Each row below holds a small network's activations on one input, seen along a few directions.
In each table, some parts of the input vary, and every possible input appears once, in random order.
A made-up example of a description, with smaller parts first: one of 3 separate values, together with either a single point or one of 11 places around a ring or (one of 6 places along a line, together with one of 8 places around a ring).
Shared parts are said once, and a part with two or three values counts as separate values.

Other details of the inputs shift rows strongly along two fixed directions, in all tables alike. That doesn't count.

A family of inputs:
x1: [  7   0  23  -3  21  14  15 -23  16   2   8  28  23  -8 -10]
x2: [  4  16  -7  11 -26 -16   1  14 -10  12  -3  -7 -13  -7  -1]
x3: [ 16   3  -6   6 -13 -19   5   3 -25  -6   0  -7 -15   8   9]
x4: [-36 -19  -2 -38  11  12 -19  -3 -13 -19  -9 -44  -8   4 -21]
x5: [ -4   8  16  -7  33   6  15 -17  16  -1  13  27  -4  15 -12]
x6: [ 10  15  10 -17  24   6  14 -24  15  -3  21  22   4  16   1]
x7: [  1 -15 -15  18 -37  -8  11  -5 -12   0   4   3  -8  -8   6]
x8: [ 16   0  -5  10   5   4   1   8 -16  -2  -6   5 -25   4  22]
x9: [ 4 -2  9  0 14 10 -2 -9 33 -2 12 34 29 22 -4]
x10: [  9 -19 -16  16 -24   7   2  -5   1   4   5  13 -17 -15  22]
x11: [-29 -27   2 -33   9  28 -45   1  12 -22 -20 -26  11  -2   6]
x12: [ -3   7  -9  12 -10 -24   8  21 -12   8 -13  -3 -10 -11  -1]
x13: [ 10 -14  -7  22 -22 -15 -11  17  -8  -5 -10   3  11  14   4]
x14: [ -1  27   3  -9  13  11   8 -22  26  19  19  20   9   9  -5]
x15: [ 20 -13  -1  21 -14  -7   6  13 -22   4   1  -8   9  -9  -2]
x16: [ 13 -11   7  20 -15 -11   5   4 -25  -1 -13  -2   4 -16  -2]
x17: [ -3  24  15  -7   7  -5  24 -23   8   2  24   4  17  23 -10]
x18: [ 17 -16  -8  19 -21 -10  -1  22 -13   1   3  -3  12   5   2]
x19: [ -1   5  -7  20  -5 -22   7  19 -12  -2 -13  -6 -14  -7  -6]
x20: [ 11   6  -9  10  -5  -6  -1  15   6  18 -13   2 -21 -15  13]
x21: [  5  16 -13  14 -24 -14  -1   4 -15  16  -2 -10 -10   1   4]
x22: [ 11 -10   8  21  -4  -1 -11   6  -6  -8 -19  15  -7 -17  17]
x23: [11 -4  8 -3 16 15  9 -5 28  4 24 27 31 13 -6]
x24: [  7  12  -7  11 -19 -17  -1   4 -21  11   5 -11  -9   3  12]
x25: [  6   3 -10  11   3  -8  -1  20   2  12 -12   7 -19 -18  14]
x26: [-12   9  25   1   6  -6  15 -20   8 -13   0  26  30   4 -22]
x27: [-23 -10 -11 -46   7  29 -36  -8   3  -1   4 -47  -6  -8  11]
x28: [-13   9  22   1   4  -8   6 -12  14 -12   0  27  35  22 -16]
x29: [-25  -3  -9 -44   2  30 -32   1  15   1  -2 -38  -8 -16  -3]
x30: [ -5  14   9  -2  35   6  16 -14  22  -4   9  25   1   7 -13]
x31: [  7   4  -4  11  -8 -11  10   8 -29  -6  -7  -5 -16  10   6]
x32: [ 20   4  -3  13  -3   1  -3   3  -6   7   5  -7 -21   2  29]
x33: [ 28 -18  -2  19  -1   8  -2  13  -8   8   2   2   0 -15  14]
x34: [-30 -13  -9 -34  24  24 -24   6  14 -13 -12 -36  -8 -15  -9]
x35: [-35  -5  -9 -42  -4  10 -16   3   5  -1 -14 -47   3 -11 -20]
x36: [-13  18  10  -1  22  -9  25 -14   8  -8   8  16  10  13 -29]
Description of these inputs: one of 2 separate values, together with either a single point or one of 6 places around a ring or one of 11 places around a ring.
Q: The inputs of x31 and x8 match in every part but the choice among 2 separate values. If x17 is changed in the same way as x31 into x8, which row does it become?
A: x32
Q: Start at x13 and move only the place on the ring of 6, one step at a time. The first step leads to x28. Which rows follow, in order?
A: x26, x16, x15, x18
Q: Start at x23 and move only the place on the ring of 6, one step at a time. The first step leads to x9. Which rows follow, in order?
A: x11, x22, x1, x33
Q: Which other rows does x21 become when the choice among 2 separate values takes its other values? List them by row number.
A: x14
Q: Which other rows does x30 become when the choice among 2 separate values takes its other values? List them by row number.
A: x36

A family of inputs:
x37: [  3   3 -15  26 -23 -28  -4  26 -39   4 -32 -23 -44 -21  12]
x38: [-19   3  16 -36  33  18  14 -29  12 -15  26  -1  30  30 -29]
x39: [ 29  14  14  36 -16 -22  37  -6  -4  14  19  42  27  10 -12]
x40: [-18   9   9 -42  12  26   8 -27  40  10  27   7  39  -2 -21]
x41: [  4  -5 -23  29 -39 -27  -1  26 -34   8 -21 -26 -34 -25   6]
x42: [-25  11  13 -41   4  11  19 -29  20   0  26  -3  45   8 -36]
x43: [-16  11   7 -44  38  28  10 -28  34  -1  29   6  17  17 -12]
x44: [ 20  12  15  42  -3 -26  41  -1  -1   8  10  45  19   2 -20]
x45: [ 26   9  14  35   3 -21  33 -11  -7  -7  16  51   8  34   4]
x46: [ 17   2 -20  21 -10 -10 -17  26 -21   9 -23 -15 -59 -19  32]
x47: [ 21  29  14  31  18 -18  33   0  16  17   2  54  -5  -7   4]
x48: [ 23   2 -25  21 -32  -6 -21  18 -22  19  -5 -23 -42 -11  42]
x49: [-34 -39  -5 -25  -9  15 -25   2  -7 -26 -18 -39  16 -13 -17]
x50: [-20  -2  23 -34  43  29  -4 -28  37 -19   8  23  22  14 -14]
x51: [ 24  33   1  27 -17 -15  32  -9  19  35  23  47   4  -2   3]
x52: [ 22 -27 -19  36 -22  -4 -17  35 -17   9 -23 -11 -23 -33  21]
x53: [ 10  -7 -11  27 -17 -26  -5  31 -40  -3 -33 -20 -34 -22  15]
x54: [36 12 10 35 -8 -7 26 -3 16 25 20 52 21  0  3]
x55: [-24  21   3 -45  32  26  10 -33  35   5  30   4   7  18 -15]
x56: [ 17  35   5  28 -25 -30  42 -12  -1  24  21  37  10   8 -12]
x57: [-20 -14  -7 -42  22  26 -30   4   5 -12 -13 -40 -19 -14   6]
x58: [ 26  27   8  27   6 -26  43  -8  -8   6  23  39  -2  27   1]
x59: [-27 -12  -3 -41  14  11 -20   2 -15 -22 -14 -50 -13  -4  -9]
x60: [ 31  -8 -21  22 -26  -4 -21  23 -22  13  -6 -20 -33 -12  45]
x61: [-12 -29 -12 -36  17  36 -33   2   1 -11  -1 -41  -7  -1   8]
x62: [-34 -21 -11 -33  -7  10 -14   5  -8 -13 -11 -51   6 -20 -20]
x63: [  3  45   7  37 -11 -51  16  24  17  13  -5  43  25  38 -18]
x64: [-27 -23 -15 -34   1  25 -25   7  12  -3 -10 -41  -1 -30  -6]
x65: [ 19  37   4  26   1 -28  44 -13  -7  13  24  37 -12  27  -2]
x66: [ 27 -33 -18  31 -42  -1 -26  26 -17   5 -18  -4 -11 -21  35]
x67: [-34 -13 -19 -35  -4  23 -24   2  13   4  -9 -43 -10 -30  -9]
x68: [-16   6  21 -36  49  29   2 -24  34  -9  13  13  19   9 -20]
x69: [ 18 -24  -6  31 -16 -18 -17  26 -40 -21 -32 -10 -32  -2  24]
x70: [ 26  18  19  38  21 -12  27   1  14  14   0  57   2  -4   0]
x71: [ 15  13  24  41   7 -27  32  -6  -3  -6  -6  57  12  11  -8]
x72: [-21 -30  -3 -32 -10  21 -35  -9 -14 -26  -3 -46  14  11   4]
x73: [-40  29   7 -34  21   3 -17   5  59   6   2  11  44  28 -30]
x74: [ 35 -18 -17  29 -23   1 -26  24 -24   9  -8 -17 -25 -10  42]
x75: [-28  -3  23 -30  39  26  -2 -25  39 -14   1  24  31   1 -20]
x76: [ 10   1 -19  25 -15 -13 -15  28 -20  14 -31 -13 -50 -31  26]
x77: [ 15 -17  -6  34 -14 -20 -10  32 -42  -6 -35 -17 -27 -19  12]
x78: [-21 -12  -9 -41  -7  16 -24  -6 -15 -13   3 -58   4   4   1]
x79: [ 21  42   8  27 -12 -28  37 -18  -6  18  27  33  -1  24   2]
x80: [-16  -7  13 -35  35  33  -1 -30  35 -14  23  18  27  24  -9]
x81: [-27 -41  -9 -26  -1  30 -35   4  13 -16 -16 -29  10 -23  -3]
x82: [-14  -1  17 -34  22  33  -8 -35  37  -9  26  14  39  21  -5]
x83: [ 15  42  13  27   9 -32  41 -10  -5   8   9  41 -17  17  -8]
x84: [-16 -22  -4 -34  -4  21 -30  -5 -17 -16   1 -55  11   6  -2]
x85: [-25 -37  -5 -31 -23  19 -29  -3 -10 -20  -9 -41  25  -5  -9]
x86: [ 22 -17  -7  30 -10 -18 -12  29 -43 -11 -27 -19 -35  -7  18]
Q: What do these inputs look like to the network?
A: one of 2 separate values, together with either a single point or (one of 4 places along a line, together with one of 6 places around a ring)
Q: The inputs of x42 and x40 match in every part but the choice among 2 separate values. If x69 is changed in the same way as x42 into x40, which row does it become?
A: x50
Q: Start at x58 and move only the place on the ring of 6, one step at a time. The first step leads to x78. Which rows follow, in order?
A: x42, x62, x53, x59
Q: Which other rows does x55 become when the place on the ring of 6 takes its other values? List them by row number.
A: x46, x48, x51, x67, x76
Q: Which other rows does x54 become when the choice among 2 separate values takes its other values? List them by row number.
A: x39

A family of inputs:
x87: [ 35  31   0  38  -7 -27  20   7 -22  12   5  27 -31  21  24]
x88: [  1 -33  -7 -23 -22  18 -10  -7 -27  -9  14 -50  22  -2  -5]
x89: [ -7   3  29 -12  24  13  11 -26  17 -18  15  33  39  31 -17]
x90: [-23 -18  -9 -20 -14  -1 -23  19  -4 -14 -17 -37  16  -1 -15]
x91: [-24 -19  -4 -40  15  31 -33   5  31  -9  -5 -20  19  -3  -6]
x92: [  6 -29  -9   4   5  13 -25  12 -18 -17 -17 -16 -26 -15  27]
x93: [-17 -33 -13 -18 -40  22 -31  -4   6  -3   0 -26  23 -15   5]
x94: [ 43   3  12  44   5 -17  14   2  -7   0   0  48 -18  11  31]
x95: [ -5  37   4  -7  13 -11  19  -4  22  23  13  21   5   3 -17]
x96: [-20 -25  -3 -17  -2  11 -28  16   6  -7 -18 -19  18 -16 -12]
x97: [-18   9   8 -14 -26   1  17 -32  22   6  26  16  49   9 -25]
x98: [  4 -16 -14  28 -33 -24 -12  36 -30   1 -37 -24 -12 -30   7]
x99: [-22 -21   1 -19   4   4  -9  -3 -23 -30 -11 -31   3  -2 -11]
x100: [-16 -35   0 -16   9  18 -22   1 -15 -31 -14 -24   1  -8   2]
x101: [  9  19  12  -5  22   9   8 -16  12   1  15  25  -3  23  10]
x102: [ 45 -39 -20  21 -28  15 -20  17 -30   9   5 -24 -17 -16  43]
x103: [-31 -10  -4 -40  21  32 -24  -2  21   0  -7 -33  -9 -26  -8]
x104: [-21   3 -17 -28   0   9 -26  11   1   1  -4 -43 -13   7   2]
x105: [ -8   1  21 -15  41  20  20 -30  31  -6  13  38  16   6 -14]
x106: [-11 -24  -3 -19  16  27 -23   0   7 -11 -17 -16  -9 -25  -1]
x107: [ -7 -20  -5   4 -12  -6  -9  12 -26 -15 -27 -26 -10 -21 -11]
x108: [-34 -23   5 -33  10  24 -21   1  20 -13 -17 -22  30 -21 -20]
x109: [ 19  -8 -26  17 -19  -6 -27  40  -7  11 -20 -18 -36 -15  34]
x110: [-23  22  18 -20  27  -3  38 -32  10  -4  16  18  12  15 -34]
x111: [-11  24   8 -21  27  11   7 -11  40  17  14  24  15   0 -15]
x112: [  5  -2  15  11  10  -2   3  -9  11 -12   8  27  30  26  -6]
x113: [-15 -16  -9 -47 -11  26  -6 -18 -16  -3  26 -59  17   3 -13]
x114: [-29   3 -10 -45  13  18 -27  -8   3  -9   3 -47  -4  15  -4]
x115: [ 34  10   1  47  -4 -20   9  21  10  23  -6  51  -4  -9  15]
x116: [  8  19   6   0  21   4   3 -13  21   5  17  22   3  23   8]
x117: [ 25 -23  -9  21 -10   4 -30  22 -25  -8 -21  -7 -28   1  39]
x118: [-29 -21   0 -14  -6   3 -15   9 -10 -12 -21 -36   6 -22 -22]
x119: [ -8  15  14   5   2 -19  19  -2  12   6   3  26  33   5 -31]
x120: [ -4  -7 -18  -6   0   0  -7   9 -25   0 -16 -32 -45 -15  13]
x121: [ 29  25   4  43 -17 -36  24   7 -32   5   1  25 -19  24  12]
x122: [-20 -21   0 -37  22  32 -37 -10  18 -17  -1 -23  16  12   2]
x123: [-21  35  15 -19  28   4  27 -23  32  14  19  18   9  -1 -31]
x124: [-39  -3   1 -44  16  12  -5 -17 -11 -23   2 -40  -1   4 -20]
x125: [ 13 -37  -8  28 -12  -5 -11  22 -31 -14 -29  -7 -25 -18  19]
x126: [ 12   0 -22  17 -14 -11  -9  24 -30   7 -24 -27 -53 -28  17]
x127: [ 22  29  -2  45 -19 -40  24  16 -12  16   3  27  -8  21   4]
x128: [-26  -7  -2 -44  28  35 -17 -13  19  -7  -5 -26 -10 -20 -11]
x129: [ 34  -4   8  56  -7 -21  21  13 -12   1 -14  45  -8 -14   5]
x130: [ -4  -3  19  13  11   1  14  -4  18  -2  -1  31  23 -10 -20]
x131: [  2   2  13   8   6  -4  10   3  27  -3   6  35  35  13 -15]
x132: [  0   6  22   2   9 -15  21 -18  -7 -18   7  18  16  24 -14]
x133: [-11   0 -18  -5 -22 -14 -15  26 -13   1 -15 -35 -11  -2  -2]
x134: [-29   0 -13 -26  -9  -3 -19  15  -7   3 -14 -41  -1 -12 -18]
x135: [ 31   9   4  54 -19 -40  16  12 -24  -1  -4  28   3  23   9]
x136: [ 24  -6  18  29   3 -14  14  -3  -9 -14  -1  36   3  15  10]
x137: [-27  29  19 -15  19  -5  31 -22  22   6  15  16  21   2 -42]
x138: [ -6   4   5 -16 -10  23   3 -32  43  15  29  30  37   2  -3]
x139: [ -9  27   0  -3 -32  -9  24 -26  16  20  29  17  25   9 -15]
x140: [  4 -12 -18 -34 -11  25 -10  -9 -17   8  25 -54  -6  -4   9]
x141: [ -1 -20 -10   3  -3  11 -26  22   5   4 -27 -14  -9 -33  16]
x142: [-12   8  22 -10  34  18  13 -20  42   5  12  36  25  -7 -22]
x143: [ 28   8   5  -6   9  21  24 -26  13  19  46  17  14   9   9]
x144: [ 32   9  10  49 -18 -35  20   9 -32  -5  -5  31  -3  23  10]
x145: [  6   8 -22  15 -19 -16  -9  30 -16  18 -24 -25 -36 -30  19]
x146: [ 21  20  -2  24   5  -9   7   9  15  17   8  30 -10  14  17]
x147: [ 35  27   2  36  -3 -32  25   2 -21   9   5  27 -38  15  25]
x148: [ -8  26  12   1  13 -12  34 -17   4   3   7  19   4   1 -30]
x149: [ 28  32 -14  36 -45 -24  24  -4   2  37  22  31 -12  -1  21]
x150: [ 12  10   6  32 -13 -28  15  11  -5   1  -1  23  16  21  -7]
x151: [  4  18  -4  -5 -18  12   9 -23  33  26  29  25  13  -1   9]
x152: [ 17 -18 -20  18  -4   0 -13  21 -25   3 -23 -15 -55 -23  35]
x153: [-12   4  20  -7  20   8   8 -14  33  -8  14  31  47  27 -23]
x154: [ -2  33   0  -7   8  -9  16   0  23  15  14  15   4  13 -10]
x155: [  2 -12 -12  -6  10  12 -17   7 -15 -10  -9 -21 -37 -13  26]
x156: [  9  -2 -18  21 -26 -24 -16  23 -37  -3 -16 -30 -25  10  17]
x157: [-37 -27   2 -37  11  14  -9 -11 -12 -26 -14 -37   8  -6 -24]
x158: [ 27  15   9  18  14  -8  14  -7   1   3   9  31 -24  12  24]
x159: [ 29  30   0  38   4 -28  33   1 -19   8   8  32 -35   6  18]
x160: [-31  -2  -4 -44  21  30 -20  -3  29   4  -8 -27   3 -24  -7]
x161: [-15  23  20 -22  20  -7  25 -30   4 -11  18   9  12  28 -22]
x162: [ 21 -24 -20  27 -18  -2 -35  37 -13   2 -24 -13 -23  -6  36]
x163: [ 39 -45 -16  26 -38   7 -15  19 -40  -1   2 -26  -4 -13  31]
x164: [-26  30  13 -17  12  -7  26 -15  22   9   7  10  25  -2 -34]
Q: The inputs of x146 and x150 match in every part but one. If x116 is changed in the same way as x146 into x150, which row does it become?
A: x135
Q: The inputs of x127 and x162 match in every part but one. If x110 is changed in the same way as x127 into x162, which row does it become?
A: x105
Q: What do these inputs look like to the network?
A: one of 6 places around a ring, together with either one of 2 separate values or one of 11 places around a ring
Q: Which other rows agree with x136 in the place on the ring of 6? List them by row number.
A: x89, x93, x96, x100, x108, x112, x125, x129, x130, x131, x153, x163
Q: Which other rows does x97 become when the choice among 2 separate values takes its other values? List them by row number.
A: x88
Q: Which other rows does x140 become when the choice among 2 separate values takes its other values? List them by row number.
A: x149
